A small network was shown many inputs. Here are its activations along a few directions, one row for each input.
In each table, some parts of the input vary, and every possible input appears once, in random order.
Descriptions start from the smaller parts, as in this example, which fits no table here: line(4) and (point or line(11) or (values(2) and ring(8))).
Shared parts are said once, and a part with two or three values counts as separate values.
(in the rows, 128 means zero)

Other details of the inputs vary at random and push rows far along two fixed directions, the same in every table; ignore that.

A family of inputs:
x1: [123 127 122 148 105 137 147 155 124  66 166 119 132]
x2: [107 117 147 137  82 166 154 135 121 107 150 113 149]
x3: [ 99 127 123 141 102 155 135 133 127  99 141 122 150]
x4: [ 90 109 153 137 100 173 121 140 129  68 138 118 142]
x5: [ 85 114 135 140 100 181 137 150 129  59 148 117 139]
x6: [187 148  94 130 147  62 134 127 122 148 137 135 118]
x7: [ 86 140 159 134  89 190 150 121 132 121 138 125 144]
x8: [115 118 149 139  93 160 138 149 123  63 156 115 141]
x9: [108 113 118 119 159 135  94 125 138 117  96 135 110]
x10: [196 139 124 125 139  68 146 152 109 132 165 122 122]
x11: [ 89 117 133 141 110 152 135 154 124  92 159 115 150]
x12: [107 126 124 133  98 167 146 137 124  95 145 119 147]
x13: [130 134 138 147  87 139 147 137 120  94 160 115 156]
x14: [193 139 123 128 143  60 139 148 112 136 161 123 123]
x15: [114 108 134  91 172 151  75  93 140 170  51 138 116]
x16: [ 89 118 127 146  97 151 141 133 128 113 144 120 147]
x17: [ 96 121 129 151 103 150 133 151 130  64 155 119 139]
x18: [188 137  97 120 143  75 151 131 119 162 139 131 107]
x19: [ 59 130 136 117 140 186 107  98 149 159  82 143 124]
x20: [194 142  98 132 152  59 137 145 122 117 150 132 102]
x21: [107 123 127 144 115 130 138 156 121  98 165 117 147]
x22: [186 124 120  95 191  68  98 123 122 180  98 136  99]
x23: [171 171 106 141 138  70 152 121 129 165 147 142 113]
x24: [ 86 110 151 137  86 180 141 128 126 108 137 114 151]
x25: [ 68 146 141 152  85 181 152 127 137 110 150 128 150]
x26: [ 92 115 133 138 110 155 138 154 123  92 159 116 149]
x27: [ 92 117 147 134  96 179 126 126 129  98 129 118 155]
x28: [103  99 141  91 188 137  66 108 138 170  61 136 115]
x29: [124 133 118 141  98 144 151 139 121  97 156 120 146]
x30: [197 150 113 136 132  58 136 128 117 141 146 128 128]
x31: [189 148  94 127 147  66 137 127 120 147 137 135 117]
x32: [115 125 121 146  92 140 158 139 122 110 161 119 143]
x33: [ 56  85 133  84 195 177  54 105 148 167  40 140 114]
x34: [185 137 104 120 153  72 145 152 115 138 157 126 114]
x35: [123 127 123 148 101 139 150 157 123  64 169 117 133]
x36: [126 135 137 151  93 130 137 134 123  99 153 117 156]
x37: [187 170 125 138 128  72 156 119 122 164 151 137 117]
x38: [ 86 112 153 144  98 167 118 141 130  67 139 117 145]
x39: [108 158 130 153  88 147 168 132 130 115 167 129 142]
x40: [185 137  97 125 143  71 147 129 119 162 138 132 109]
x41: [205 150 114 129 128  71 148 132 113 136 151 126 124]
x42: [181 169 105 131 140  80 158 123 126 167 145 141 106]
x43: [ 96 150 135 143  90 173 164 130 131 115 156 128 140]
x44: [112 118 149 143  95 156 134 148 123  65 154 115 141]
x45: [108 105 145 108 146 159  93 121 135 110  93 131 117]
x46: [183 135 103 120 160  66 137 148 117 144 151 129 113]
x47: [118 122 127 134 107 145 154 162 118  91 172 113 143]
x48: [123 156 149 147  82 153 170 130 123 117 167 123 144]
x49: [ 73  95 144  87 174 183  55  83 150 167  29 140 123]
x50: [195 148  94 122 145  74 145 131 118 145 140 133 115]
x51: [121 123 147 143 100 133 143 154 116  91 171 111 153]
x52: [ 91 123 144  87 194 152  64  70 155 216  25 155  99]
x53: [116  99 130  85 199 124  59  78 147 213  23 145  99]
x54: [126 126 142 146  78 146 165 140 116 104 167 111 150]
x55: [118 104 146 112 158 138  74  91 159 172  27 158  94]
x56: [185 168 104 125 142  83 160 123 126 169 143 141 104]
x57: [ 78 110 132 136  94 179 143 132 129 108 139 119 146]
x58: [ 79 113 135 144 102 172 129 147 131  62 145 119 141]
x59: [186 124 111  74 210  83  76  89 134 210  44 149  88]
x60: [113 120 115 114 145 144 108 113 134 139  96 133 127]
x61: [101  98 123  85 194 147  76 114 139 169  63 138 107]
x62: [108 127 142 144  94 153 132 130 126  98 142 117 156]
x63: [185 171 124 140 131  69 153 119 123 167 149 138 116]
x64: [ 84  95 123  87 172 173  84  94 145 181  48 140 107]
x65: [ 75 112 133 140  91 176 142 132 130 106 140 119 149]
x66: [122 109 142 105 148 142 110 132 126 135 112 125 126]
x67: [113 123 127 141 108 138 149 159 119  92 172 115 146]
x68: [ 75  99 146 114 142 166  88  99 142 158  71 131 130]
x69: [122 125 141 150  83 137 156 135 119 109 161 114 151]
x70: [200 142  98 126 151  66 143 148 120 115 151 131  99]
x71: [185 148  93 130 152  59 129 125 122 152 132 136 118]
x72: [186 142  98 136 157  52 126 142 124 122 144 134 104]
x73: [116 107 143 106 156 139  99 126 129 141 102 126 126]
x74: [194 141 117 134 127  63 151 128 115 155 149 126 120]
x75: [ 80 129 153 110 139 184 106  95 143 165  79 141 123]
x76: [ 64 117 155  92 166 191  77  78 154 190  39 147 112]
x77: [111 125 120 147  97 136 152 137 124 115 155 120 142]
x78: [195 139 116 131 129  66 151 128 115 157 147 127 118]
x79: [123 132 117 140 101 142 148 138 123  99 153 121 146]
x80: [188 138 122 130 151  51 127 145 114 144 152 125 123]
x81: [190 168 124 133 132  75 156 119 122 168 148 138 113]
x82: [ 89 111 154 141  96 172 122 142 129  64 142 116 145]
x83: [ 96 108 143 121 130 154 107 108 134 151  93 126 132]
x84: [ 84 112 153 146 100 163 113 140 131  69 137 117 147]
x85: [ 72 117 149  86 195 167  54  66 159 216  14 155 102]
x86: [180 168 104 130 142  78 156 121 127 169 144 143 106]
x87: [ 80 110 157 138 104 167 122 145 126  92 146 112 157]
x88: [ 76  96 151 111 152 169  70 112 144 115  72 132 122]
x89: [178 170 105 135 137  76 159 123 127 165 149 142 109]
x90: [179 139  97 132 144  62 142 127 122 163 138 133 113]
x91: [ 87 111 154 142  96 170 121 141 129  64 141 116 146]
x92: [194 144 103 145 133  59 140 125 138 151 112 154  92]
Each input here is: values(2) and (point or (line(5) and line(9))).
Changing only the values(2) part turns x27 into x79. The same change can be made to x22. Which row results? -> x61
Changing only the values(2) part turns x48 into x43. The same change can be made to x38. Which row results? -> x9
Changing only the values(2) part turns x42 into x75. The same change can be made to x89. Which row results? -> x76
Start at x72 and move only the line(5) part, one step at a time. The first step leads to x21. Which rows follow, in order? -> x71, x16, x23
Change only the values(2) part in x16. List by row number the other rows that result. -> x68
Change only the line(9) part in x8. List by row number the other rows that result. -> x4, x38, x44, x45, x82, x84, x88, x91
Change only the line(5) part in x5. List by row number the other rows that result. -> x34, x43, x50, x64
Change only the values(2) part in x20. List by row number the other rows that result. -> x82

A family of inputs:
x93: [178 129 149 155  97  66 137 155 113 102 169 109 137]
x94: [143 126 105 151 107 103 152 148 129 101 150 133 127]
x95: [ 67 116 155 139  73 209 152 114 126 122 132 111 163]
x96: [ 53 134 160 129  88 205 140 129 135 109 145 131 151]
x97: [ 58  80 121 109 160 167  88 133 135 124  95 125 128]
x98: [ 71  90 121  87 169 179  78 123 132 127  89 123 122]
x99: [171 156 123 145  81  92 182 128 107 132 187 118 149]
x100: [193 149 100 104 200  59 107  93 134 194  74 154  68]
x101: [154 156 112 170  98  85 163 142 124 105 179 128 126]
x102: [146 129 117 129 131  99 131 106 131 187 110 130 126]
x103: [110 106 176 135  95 159 111 133 126  79 135 117 156]
x104: [176 134 100 135 124  83 172 172 104  96 197 108 124]
x105: [163 166 116 154 102  90 159 134 122  99 179 132 122]
x106: [ 48 123 154 142  98 193 139 131 140 122 131 131 149]
x107: [ 91  90 121  83 184 176  72  95 153 163  23 151  93]
x108: [141 155 125 118 159 117 129 122 133 171 118 145 122]
x109: [111 140 135 144  88 154 156 123 123 127 148 113 166]
x110: [208 134 136 115 169  54  92 128 120 152 110 124 115]
x111: [166 137  96 140 134  86 155 168 105  94 192 111 142]
x112: [ 84 100 124 100 146 183  82 107 147 125  66 145 116]
x113: [194 106 147  87 202  74  71 101 135 189  54 135  85]
x114: [ 56 131 163 144  76 219 156 139 132 105 153 119 147]
x115: [152 130  99 118 158 109 115 126 135 131 100 144 117]
x116: [138 157 116 142 134 112 134 123 132 118 135 136 124]
What do these inputs look like to the network? -> values(4) and (point or line(5))
Changing only the values(4) part turns x113 into x103. The same change can be made to x104. Which row results? -> x98
Change only the values(4) part in x96. List by row number the other rows that result. -> x106, x108, x114
Change only the values(4) part in x115. List by row number the other rows that result. -> x94, x107, x112

A family of inputs:
x117: [ 93 121 170 140  87 179 146 115 131 130 134 119 152]
x118: [ 74  98 132 133  94 173 129 134 122  94 127 113 154]
x119: [126 124 117  82 197 123  88  89 145 223  50 148 100]
x120: [160 148 140 163  80 110 160 145 126  84 166 130 125]
x121: [173 128  89 137 123  74 153 148 115 123 167 126 132]
x122: [110 115 130 140  75 134 148 156 122  81 150 105 164]
x123: [188 103 123 130 144  82 130 125 122 154 116 127 110]
x124: [134 134 112  91 179 120 111 104 136 208  71 146 106]
x125: [ 73 117 175 136  94 201 116 102 131 130 114 119 163]
x126: [144 131 133  95 175 115 103  97 136 209  64 141 113]
x127: [120 127 106  80 194 125  91  91 142 220  53 147  94]
x128: [167 131 148 135 129  90 141 148 116 105 162 112 119]
x129: [147 154 111 158  93 119 168 154 131  88 172 136 120]
x130: [ 94 125 162 143  99 168 112 111 138  92 107 136 138]
x131: [ 66 114 168 132  98 201 120 102 132 131 120 123 157]
x132: [ 78 128 129 138 114 174 120 121 148  99 116 143 127]
x133: [ 65 123 151 147  92 194 146 124 129 122 150 117 155]
x134: [172 131  90 150 123  74 156 148 116 119 169 115 138]
x135: [ 81 128 133 137 116 171 109 118 147 107 108 140 122]
x136: [178 126 150 114 148  92 126 132 117 126 139 127 115]
x137: [191 126 122 150 106  70 146 139 107 112 160 106 142]
x138: [ 98 134 113 109 147 158 123 107 137 167 111 143 130]
x139: [ 75 115 145 123 137 175 117 140 131 100 132 122 137]
x140: [126 125 111  85 202 119  85 126 134 168  88 142  96]
x141: [163 134 127 110 164  90 123 137 118 138 142 138 109]
x142: [165 134  74 138 135  74 148 144 114 130 165 130 127]
x143: [178 129  91 134 140  60 133 136 119 142 148 124 124]
x144: [142 156 125 155 105 119 140 125 122 103 149 131 134]
x145: [ 99 153 106 152  83 157 162 154 141  72 161 127 141]
x146: [181 127 106 149 112  74 148 147 111 121 160 111 134]
x147: [121 111 143  92 187 132  78 118 131 157  79 131 102]
x148: [168 167  87 147 120  88 154 135 126 112 161 142 121]
x149: [ 74 113 159 127 115 182 123 143 123  87 141 118 147]
x150: [131 130 113 108 164 122 130 143 127 129 139 129 111]
x151: [ 95  97 139 122 119 156 110 119 129 114 101 110 147]
x152: [169 132  79 139 126  75 152 148 118 124 169 125 133]
x153: [144 125 145 112 148 113 120 139 123 129 124 118 114]
x154: [138 139 132 123 128 124 143 122 129 171 119 132 126]
x155: [119 125 138 100 163 133 102 101 139 193  70 136 111]
x156: [ 82 128 136 135 114 171 108 115 143 106 104 139 125]
x157: [165 131 162 141  98 102 149 160 112  87 176 110 134]
x158: [200 153 120 143 129  69 133 110 123 127 134 141 111]
x159: [ 72 114 147 124 120 188 127 148 127  88 146 124 144]
x160: [ 95 128 142 133 116 165 106 111 145 109  98 135 128]
What do these inputs look like to the network? -> values(4) and line(11)
Changing only the line(11) part turns x153 into x136. The same change can be made to x160. Which row results? -> x158

A family of inputs:
x161: [141 139 128 159  82 121 176 167 111  68 204 111 147]
x162: [134 137 121 134 126 118 142 125 126 142 136 131 127]
x163: [ 64 116 146 126 129 186 114 116 142 135  97 132 133]
x164: [132 129 131 103 157 130 106  90 139 195  74 142 111]
x165: [ 80 123 127 146  91 177 147 145 127  80 160 118 151]
x166: [211 136 118 119 167  40 113 135 117 147 125 133 107]
x167: [ 91 119 141  97 154 166  93  84 144 186  54 143 122]
x168: [ 61 135 164 150  65 207 151 124 133  96 149 117 163]
x169: [190 147 103 115 169  55 127 115 127 187 121 142  98]
x170: [215 171  90 159 108  41 188 164 107 105 214 123 125]
x171: [206 130  95  94 203  46 101 118 126 188  94 143  82]
x172: [115 144 144 141  93 155 150 119 130 130 142 125 143]
x173: [107 104 150 138  97 152 123 145 124  82 142 111 153]
x174: [ 54 116 148 152  70 202 149 135 131  90 154 113 163]
x175: [150 108 132 114 154 107  98 125 126 135 101 127 120]
x176: [ 86 120 121 124 132 165 118 126 134 116 115 128 131]
x177: [129 154 138 134 100 130 146 118 127 138 140 132 142]
x178: [117 132 128 123 138 131 124 120 133 149 113 137 125]
x179: [153 151 130 178  63 111 177 153 123  59 190 122 139]
x180: [ 75 109 135 112 143 172 101 105 141 157  80 133 126]
x181: [114 103 126  96 177 139  88 114 138 154  77 137 105]
x182: [122 105 143 119 140 135  99 127 128 117 106 122 130]
x183: [139 126 102 114 159 115 116 122 131 149 107 137 113]
x184: [128 144 142 139  98 140 149 123 128 135 143 128 141]
x185: [115  99 125  96 174 139  90 115 137 154  77 134 107]
x186: [215 172  91 160 110  41 188 164 107 104 213 123 124]
x187: [ 89 113 138 121 132 166 113 132 132 109 118 125 129]
x188: [ 65  90 160 114 129 188  80 122 138 103  87 122 144]
x189: [223 153  98 123 170  33 140 143 115 152 150 135  94]
x190: [113 136 120 167  62 146 184 164 114  58 206 108 161]
x191: [135 108 136 102 176 116  76 114 134 147  79 135 111]
What do these inputs look like to the network? -> point or (line(5) and line(6))
Change only the line(6) part in x180. List by row number the other rows that result. -> x162, x163, x169, x174, x178
